x = [134, 133, 119, 140, 99]
The entry just right of 119 -> 140
The entry just right of 133 is 119

array([[119, 128, 118, 129, 136, 133, 149, 138, 128, 128, 124, 121, 126,
        133, 127, 129],
       [123, 127, 113, 129, 134, 124, 138, 125, 131, 128, 125, 126, 143,
        132, 127, 130],
       [127, 133, 119, 133, 116, 121, 153, 116, 143, 133, 131, 120, 126,
        139, 125, 131]])
The entry just left of 149 -> 133
The maximum -> 153
The entry just right of the smallest entry: 129
The fourth entry in reading order: 129
Read off the entry just right of 149.
Answer: 138
The 2nd largest entry is 149
The smallest entry -> 113
The 1st entry in reading order -> 119
Read off the 3rd entry in reading order.
Answer: 118

[[128 128 128 128 128 128 128 127 128 128]
 [124 149 148 133 115 132 133 133 147 116]
 [127 130 130 128 127 128 128 128 130 128]
 [123 151 151 134 113 133 134 134 150 114]]
Counting starts at 0.
Find the entry in the top-right corner.
128
The entry at row 2, column 0 -> 127
Find the entry in the bottom-right corner.
114
Find the entry just left of the smallest entry.
134
Find the entry at row 0, column 0.
128
Find the entry just left of 132.
115
The entry at row 0, column 2: 128
The bottom-left entry is 123
Find the entry at row 2, column 2.
130
Find the entry just right of 115.
132
Find the entry at row 1, column 0.
124
The entry directly above the smallest entry -> 127
The entry in row 2 and column 1 is 130
Find the entry at row 0, column 1.
128

Questions about the grid below. Indices start at 0.
1) Give the entry in row 0 and column 0.
2) Give the entry just right of the largest entry.
3) Give the entry just right of 120.
4) Give the entry at row 1, column 0.
5) Give the entry at row 1, column 1.
[[125 109 114 138 120 119 125]
 [134 134 131 126 122 140 106]]
1) 125
2) 106
3) 119
4) 134
5) 134

array([[132, 152, 120, 126, 104, 127, 130, 118, 126, 135, 125, 106, 126,
        128],
       [120, 118, 137, 128, 123, 123, 126, 125, 121, 127, 130, 132, 137,
        126],
       [124, 137, 137, 123, 126, 128, 128, 136, 143, 121, 124, 113, 118,
        120],
       [132, 119, 123, 137, 124, 127, 132, 129, 126, 124, 124, 124, 113,
        134],
       [126, 113, 120, 124, 141, 128, 127, 129, 148, 132, 122, 131, 139,
        129],
       [125, 122, 128, 124, 124, 126, 125, 126, 133, 138, 127, 104, 131,
        131]])
The fourth entry in reading order: 126
Read off the maximum.
152
The 1st entry in reading order -> 132
Read off the 3rd largest entry.
143
Read off the third entry in reading order.
120
The 2nd largest entry -> 148
Read off the entry just right of 106.
126
Read off the entry just left of 139.
131
The entry just left of 119: 132
